These are the activations of a small neural network, seen along a few directions. Each row is one input.
In each table, some parts of the input vary, and every possible input appears once, in random order.
A made-up example of a description, with smaller parts first: one of 6 places along a line, together with either a single point or one of 9 places along a line or (one of 2 separate values, together with one of 8 places around a ring).
Shared parts are said once, and a part with two or three values counts as separate values.
In the rows, 128 means zero.

Other details of the inputs shift rows strongly along two fixed directions, in all tables alike. That doesn't count.

Rows:
row 1: [ 94 141 100 164 118  70 112 113 172 147 151 147]
row 2: [152 108 156 111 131 155 152 135 115 139 121 127]
row 3: [147 110 150 119 125 152 139 136  92 124 113 112]
row 4: [136 130 141 129 140 123 165 109 114 143  88 108]
row 5: [148 104 144 117 124 160 140 144  85 124 118 124]
row 6: [152 122 158 118 128 153 144 132 103 114 125 105]
row 7: [ 85 139 103 167 115  56 110 104 170 157 129 128]
row 8: [146 117 149 107 141 154 138 129 106 109 106 104]
row 9: [ 93 139  95 152 115  94  98 124 158 137 162 150]
row 10: [154 156 168 132 128 120 166 112 128 129 116  91]
row 11: [153 157 165 134 128 121 168 112 124 135 116  96]
row 12: [146 107 144 121 127 152 146 140  88 131 114 125]
row 13: [142 134 143 120 146 143 150 115 114 127  91 108]
row 14: [143 134 145 120 147 145 147 115 115 125  93 103]
row 15: [ 91 168 132 161 127  10 134  41 240 190  89 109]
row 16: [144 120 156 127 127 134 144 122 105 131 104  96]
row 17: [147 112 138 105 136 168 139 138  92 114 112 121]
row 18: [153 156 172 132 129 119 165 112 131 127 115  90]
row 19: [152 141 166 126 131 122 172 117 139 153 115 114]
row 20: [107 134  90 133 109 123  88 159 145 115 193 181]
row 21: [143 125 138 124 151 134 162 120 111 136  93 128]
row 22: [161 128 149 117 130 161 159 149  92 123 143 145]
row 23: [102 119 101 130 109 123  69 144 144 108 161 131]
row 24: [117 122  82 111 101 172  63 186 123  87 215 190]
row 25: [147 132 159 129 129 137 153 118 110 129 115 100]
row 26: [107 106  78 104 116 168  53 167 125  87 178 164]
row 27: [148 132 166 126 131 133 152 118 117 122 113  92]
row 28: [140 132 151 123 141 126 152 107 122 127  90  87]
row 29: [149 118 147 122 128 154 154 137  94 128 125 129]
row 30: [147 125 148 110 149 157 139 128 110 109 101 107]
row 31: [ 97 111 100 130 111 113  80 138 163 139 152 148]
row 32: [102 155 103 160 116  73 117 122 175 142 163 154]
row 33: [108 106  80 114 103 170  58 178 118  92 203 183]
row 34: [111 131  86 123 105 150  76 171 134 102 202 183]
row 35: [114 136  94 121 104 149  74 165 137  97 198 168]
row 36: [148 118 133 108 143 170 142 139  95 116 108 131]
row 37: [ 84 153  98 171 131  39 127  84 191 163 109 122]
row 38: [142 115 149 132 132 127 158 123 100 145 104 117]
row 39: [147 104 145 132 133 127 156 132 101 142 110 131]
row 40: [148 117 131 109 146 169 146 140  94 119 107 137]
row 41: [117  83  89  93 105 193  34 198 105  68 202 173]
row 42: [ 80 159 110 161 128  37 124  71 215 177  96 100]
row 43: [140 125 141 122 138 138 156 118 107 133  95 110]
row 44: [147 118 134 123 152 139 159 127 112 133  99 139]
row 45: [153 105 139  95 147 173 140 140 113 128 105 138]
row 46: [ 80 154  98 166 127  45 122  86 185 160 112 120]
row 47: [145 131 157 129 128 137 156 119 108 131 114 105]
row 48: [150 119 142 104 146 171 133 137 102 104 109 116]
row 49: [ 92 139  99 156 115  81 105 119 163 141 156 148]
row 50: [ 87 137  84 145 125  90  97 117 162 137 140 145]
row 51: [ 90 143  82 144 133  98  95 118 165 133 137 150]
Description of these inputs: either a single point or (one of 5 places along a line, together with either a single point or one of 9 places along a line).
Which other rows does row 3 become when the place on the line of 5 takes its other values? List them by row number.
Answer: row 13, row 17, row 35, row 47

Rows:
row 52: [181 136 197 129 141 129 215 103  86 151  73  90]
row 53: [153 103 139 106 115 181 119 175  92 101 164 144]
row 54: [142  84 119  95 129 184 109 162  90 106 141 151]
row 55: [ 94 130  99 145 123  89  97 112 159 136 126 125]
row 56: [151 103 137 100 117 179 119 170  88 104 163 149]
row 57: [100 167 110 149 114 101 102 114 162 122 149 111]
row 58: [140  89 119 106 131 185 102 170  83  97 141 142]
row 59: [138  91 117 104 130 179 114 159  85 106 137 153]
row 60: [148 108 133 114 117 171 128 162  85 107 158 152]
row 61: [151 127 136  98 120 186 119 158 101  97 155 133]
row 62: [159 132 184 139 155 110 212  82  98 163  42  75]
row 63: [139 104 126 107 136 162 126 141 112 125 124 149]
row 64: [155  93 133  98 117 196 113 178  83 102 172 161]
row 65: [ 90 132  99 148 126  90  96 113 154 134 127 120]
row 66: [151 108 136 113 119 164 126 158  91 109 152 142]
row 67: [103 166 116 142 112 104 101 114 172 129 150 114]
row 68: [148 102 131 110 119 178 123 168  82 102 163 150]
row 69: [160 134 191 135 154 102 210  80 104 163  35  58]
row 70: [139  91 116 107 131 178 112 157  83 106 137 151]
row 71: [168 133 183 110 152 158 188 103  97 139  58  71]
row 72: [183 140 189 125 155 141 219 113  91 145  81 100]
row 73: [153 123 133 111 135 165 143 157 105 113 149 156]
row 74: [138 103 127 108 131 155 126 139 107 124 121 144]
row 75: [ 89 133 101 146 125  89  98 114 156 134 127 122]
row 76: [ 97 136 100 138 130  97 106 112 174 145 127 142]
row 77: [ 90 129  97 148 124  91 101 113 156 136 128 125]
row 78: [141 121 125 113 148 141 139 132 123 127 106 139]
row 79: [109 164 128 128 124 102  81 102 186  95 145  96]
row 80: [104 145 113 150 107  87 113 116 163 140 153 133]
row 81: [104 166 110 142 112 102  98 118 164 120 149 115]
row 82: [159 106 133  96 127 191 125 171  96 109 166 172]
row 83: [ 95 133  99 146 121  88 100 111 159 138 125 130]
row 84: [162 145 182 138 169 106 225  79 116 166  34  75]
row 85: [143 108 123 101 145 168 128 149 119 122 124 155]
row 86: [ 95 131 104 145 120  92  96 118 166 136 128 118]
row 87: [104 146 116 152 108  89 111 116 164 143 153 134]
row 88: [157 149 194 144 159  81 234  56 130 184  22  59]
row 89: [111 157 107 145 126  89 116 121 172 135 148 144]
row 90: [ 98 148 113 156 113  85 107 120 154 133 152 121]
row 91: [ 97 148 114 154 111  85 109 121 156 133 152 123]
row 92: [148 113 135 115 121 166 132 156  89 112 152 153]
row 93: [ 92 136  96 145 129  92 107 111 162 138 126 138]
row 94: [155  98 139 102 115 193 111 183  87  99 171 151]
row 95: [103 153 108 151 121  89 119 118 165 138 151 143]
row 96: [143  86 120  96 127 189 107 164  90 109 143 160]
row 97: [151 114 138 116 118 158 132 152  93 113 147 144]
row 98: [149 108 132 117 119 169 127 159  84 107 157 149]
row 99: [ 98 138  95 139 131  92 105 112 168 138 124 140]
row 100: [153 122 140 116 128 151 141 143 103 120 140 145]
row 101: [ 95 133 103 148 122  89  93 119 161 132 125 117]
row 102: [110 156 109 142 125  90 120 120 178 140 151 146]
row 103: [ 97 136  96 141 128  90 103 111 164 138 124 139]
row 104: [106 150 114 148 117  90 114 114 171 145 152 142]
row 105: [153 109 138 106 119 170 130 157  95 114 154 155]
row 106: [108 153 108 147 120  88 114 118 167 137 149 143]
row 107: [ 94 128 102 143 122  94  98 112 165 143 129 126]
row 108: [107 149 111 146 116  89 116 115 169 141 153 142]
row 109: [ 95 131 107 147 121  94  94 118 167 139 129 119]
row 110: [139 111 126 108 140 151 137 134 120 128 116 143]
row 111: [102 148 115 150 110  84 105 121 158 132 150 123]
row 112: [100 144 109 158 113  87 109 118 154 134 153 125]
row 113: [ 90 152  97 139 126 104  93 110 164 124 125 111]
row 114: [102 151 109 153 117  87 117 116 161 137 151 140]
row 115: [100 148 115 161 110  87 106 125 157 130 153 117]
row 116: [150 120 128  95 120 202 109 173  85  84 166 143]
row 117: [ 95 130 100 142 119  91 102 111 163 141 128 132]
row 118: [148 105 136 112 116 180 118 177  85  97 164 144]
row 119: [ 93 136  95 148 130  92 105 110 159 137 126 137]
row 120: [141 102 111  90 133 208  93 169  83  84 144 142]
row 121: [105 148 116 149 111  90 110 115 165 144 151 139]
row 122: [ 93 130 103 139 122  91  97 114 163 138 128 123]
row 123: [ 91 133 102 151 123  91  97 119 159 132 128 117]
row 124: [ 95 142  93 141 137  94 111 116 170 137 125 142]
row 125: [153  99 134 102 117 182 122 168  88 105 164 152]
row 126: [ 92 131 105 141 123  93  95 114 164 141 129 123]
row 127: [141  95 124 101 129 175 115 153  99 117 132 155]
row 128: [165 110 175 123 153 144 193 108  79 143  64  84]
row 129: [144 112 136  84 145 180  89 135 125  72 122 108]
row 130: [110 156 112 144 125  93 118 120 179 143 151 146]
row 131: [148 113 135 118 122 164 131 154  88 112 151 150]
row 132: [165 140 183 115 152 142 197  93 103 143  50  62]
row 133: [ 94 138  94 146 133  93 107 112 163 138 126 138]
row 134: [150 118 135 119 128 160 139 149  95 115 148 149]
row 135: [179 127 202 121 138 144 205 116  85 148  86  85]
row 136: [157 134 185 138 153 107 215  80 102 164  40  75]
row 137: [150 121 135 118 131 160 141 149 100 116 147 150]
row 138: [178 139 205 138 138 121 214 106  93 148  70  65]
row 139: [164 146 187 132 166 100 229  74 129 174  31  75]
row 140: [156 151 195 151 155  73 229  55 122 182  17  54]
row 141: [ 93 139  95 143 131  93 109 112 166 139 125 140]
row 142: [141 114 120  95 132 185 104 153  98  96 128 130]
row 143: [155 116 138 105 129 167 140 154 106 118 151 156]
Describe the family of inputs behind these rows.
Answer: one of 2 separate values, together with either a single point or (one of 5 places along a line, together with either a single point or one of 8 places along a line)
The inputs of row 94 and row 109 match in every part but the choice among 2 separate values. If row 80 is changed in the same way as row 94 into row 109, which row does it become?
Answer: row 117
The inputs of row 128 and row 112 match in every part but the choice among 2 separate values. If row 59 is changed in the same way as row 128 into row 112, which row does it become?
Answer: row 60
The inputs of row 115 and row 58 match in every part but the choice among 2 separate values. If row 91 is changed in the same way as row 115 into row 58, which row does it become?
Answer: row 75
Which other rows does row 135 become when the choice among 2 separate values takes its other values? List them by row number.
Answer: row 126
Which other rows does row 56 become when the choice among 2 separate values takes its other values? List them by row number.
Answer: row 122
Start at row 101 and move only the place on the line of 8, one step at a time. The first step leads to row 69. Which rows follow, in order?
Answer: row 55, row 83, row 140, row 103, row 99, row 78
Start at row 131 and move only the place on the line of 5, one step at a time. The first step leads to row 92. Which rows follow, in order?
Answer: row 52, row 105, row 121

Rows:
row 144: [117 128 114 129 118 119 105 139 144 130 154 152]
row 145: [115 139 109 131 125 124 110 131 141 118 159 148]
row 146: [112 129 116 139 106 124 103 136 135 128 161 139]
row 147: [117 131 110 132 123 123 109 140 147 126 156 149]
row 148: [110 115 105 129 123 122  94 131 138 120 140 142]
row 149: [117 134 112 135 114 122 106 141 139 124 163 136]
row 150: [127 130 144 133 133 108 146 111 127 137  99 100]
row 151: [161 107 166 115 140 151 168 123  87 127  88 105]
row 152: [115 143 110 132 116 124 106 135 137 119 161 139]
row 153: [126 142 143 138 133 120 145 108 130 139  96  95]
row 154: [111 125 103 130 122 127  94 137 139 119 145 130]
row 155: [113 122 103 129 128 126  95 136 142 117 141 139]
row 156: [126 125 142 136 139 108 151 102 131 143  96 105]
row 157: [131 129 139 130 144 118 148 112 135 141  96 109]
row 158: [127 142 142 137 137 109 152 107 134 135  94  95]
row 159: [107 134 103 129 120 133  93 128 137 117 141 131]
row 160: [129 134 141 135 136 112 149 112 131 135  99  97]
row 161: [137 149 147 134 129 116 158 114 125 131 119 110]
row 162: [115 140 112 135 115 123 107 140 140 120 160 137]
row 163: [141 132 150 141 126 112 153 114 125 140 118 118]
row 164: [107 113 105 123 124 125  96 131 144 127 136 145]
row 165: [164 119 164 112 146 160 169 129  88 121  86 104]
row 166: [111 119 106 127 125 121  93 134 139 120 140 141]
row 167: [129 124 141 134 129 117 142 110 123 138 104 102]
row 168: [104 119 108 133 115 127  93 131 135 124 142 131]
row 169: [112 127  99 116 126 134  96 127 147 121 137 145]
row 170: [110 121 108 128 122 119  94 135 138 117 140 137]
row 171: [138 138 149 136 123 128 149 126 120 138 126 110]
row 172: [129 126 142 128 142 114 145 111 132 142  95 111]
row 173: [130 130 143 134 132 111 143 110 125 140 101  98]
row 174: [115 131 115 134 112 116 106 141 136 121 160 141]
row 175: [112 121 101 121 126 129  97 134 150 128 137 141]
row 176: [110 128 100 122 132 129  97 127 145 118 137 144]
row 177: [127 130 143 135 142 106 149 104 132 143  95 104]
row 178: [186  74 153  80 122 235 135 192  36  89 162 160]
row 179: [144 119 142 122 122 136 145 128 122 139 127 134]
row 180: [116 138 109 128 124 125 109 132 145 121 155 152]
row 181: [116 134 112 135 114 120 109 142 140 119 161 138]
row 182: [111 133 100 126 123 130  94 130 137 114 143 133]
row 183: [118 126 115 138 110 117 105 136 137 121 158 146]
row 184: [110 128 101 120 130 129  96 127 146 120 135 145]
row 185: [141 136 152 137 125 112 151 120 122 136 120 116]
row 186: [112 133 102 127 125 125  96 128 140 111 138 138]
row 187: [162 100 163 105 147 165 167 129  87 130  90 116]
row 188: [149 119 137 113 127 153 140 144 117 128 136 140]
row 189: [104 122  85 147 125 114 123 141 118 141 142 172]
row 190: [129 133 140 136 144 111 151 106 135 141  96 102]
row 191: [115 123 112 136 117 120 108 135 139 125 160 149]
row 192: [117 139 113 136 117 121 107 140 142 116 157 143]
row 193: [120 130 115 135 117 116 104 138 139 123 158 148]
row 194: [144 137 147 137 131 119 153 122 126 136 122 117]
row 195: [116 123 112 134 117 122 108 136 143 128 156 152]
row 196: [116 128 113 131 120 119 107 139 144 128 155 151]
row 197: [139 136 147 137 135 117 158 118 128 139 121 115]
row 198: [143 137 148 136 128 119 152 124 123 133 123 115]
row 199: [141 145 149 140 133 115 156 117 130 136 115 114]
row 200: [112 125 104 130 124 123  96 136 141 116 140 135]
row 201: [182  86 158  86 136 214 148 178  51  99 147 155]
row 202: [114 128 115 138 109 116 108 136 137 122 159 141]
row 203: [130 141 140 137 136 115 147 109 131 137  97  95]
row 204: [134 113 136 117 132 133 139 118 126 140 104 121]
row 205: [144 132 141 120 129 141 148 132 126 133 124 131]
row 206: [144 136 141 117 130 138 149 123 125 133 124 132]
row 207: [109 125 103 123 130 130  96 134 148 122 134 144]
row 208: [182  92 154  82 131 227 146 190  48  86 151 152]
row 209: [107 126 105 131 120 132  93 137 138 121 143 129]
row 210: [118 130 111 130 121 123 108 140 148 128 155 150]
row 211: [134 121 139 118 135 127 141 117 128 142 100 117]
row 212: [109 129 100 126 132 127  99 125 142 115 140 140]
row 213: [116 135 110 131 124 125 109 139 148 123 154 150]
row 214: [111 141 114 137 113 128 105 140 140 122 159 136]
row 215: [133 145 141 137 142 106 152  94 135 138  89 100]
row 216: [110 125 101 120 126 133  96 134 150 124 135 143]
row 217: [142 148 147 136 134 116 156 111 127 134 116 117]
row 218: [127 139 141 137 145 110 153 103 137 140  92 101]
row 219: [117 132 120 157 149  88 174  96 118 169  69 117]
row 220: [133 126 138 125 141 125 144 117 132 140  99 114]
row 221: [116 135 111 129 122 125 108 140 149 125 153 151]
row 222: [116 138 110 126 122 125 108 132 146 123 154 153]
row 223: [127 124 141 133 130 113 145 111 125 135 102 103]
row 224: [131 124 142 124 139 118 143 114 130 143  96 114]
row 225: [188  94 152  78 133 231 142 185  44  82 152 161]
row 226: [136 135 152 135 120 124 146 124 117 140 126 112]
row 227: [131 142 143 140 142 105 151 102 138 140  88  99]
row 228: [137 143 147 138 137 116 160 115 131 137 116 114]
row 229: [141 124 146 129 127 126 150 123 124 141 121 129]
row 230: [129 144 140 134 137 109 152 100 131 133  94  96]
row 231: [129 135 140 131 145 116 149 108 137 140  92 108]
row 232: [138 138 152 138 123 111 153 117 122 143 121 107]
row 233: [145 123 143 118 125 137 143 133 121 137 128 134]
row 234: [126 132 145 135 129 116 140 110 125 142 100  98]
row 235: [180  99 154  82 128 231 143 180  45  91 151 150]
The inputs of row 190 and row 197 match in every part but one. If row 150 is changed in the same way as row 190 into row 197, which row does it become?
Answer: row 174
The inputs of row 209 and row 171 match in every part but one. If row 170 is changed in the same way as row 209 into row 171, which row does it become?
Answer: row 185
The inputs of row 225 and row 186 match in every part but one. If row 229 is changed in the same way as row 225 into row 186, which row does it become?
Answer: row 164
Describe the family of inputs behind these rows.
Answer: one of 2 separate values, together with either a single point or (one of 5 places along a line, together with one of 9 places along a line)
Which other rows does row 168 become when the place on the line of 5 takes its other values? List them by row number.
Answer: row 153, row 159, row 209, row 234
Which other rows does row 148 become when the choice among 2 separate values takes its other values? List them by row number.
Answer: row 163
Start at row 214 and move only the place on the line of 9, one step at a time. The first step leads to row 162. Which rows follow, in order?
Answer: row 208, row 192, row 199, row 228, row 213, row 221, row 205
Which other rows does row 207 become when the choice among 2 separate values takes its other values? List them by row number.
Answer: row 221
Which other rows does row 217 become when the place on the line of 9 takes its other values? List them by row number.
Answer: row 145, row 152, row 161, row 180, row 206, row 222, row 225, row 235
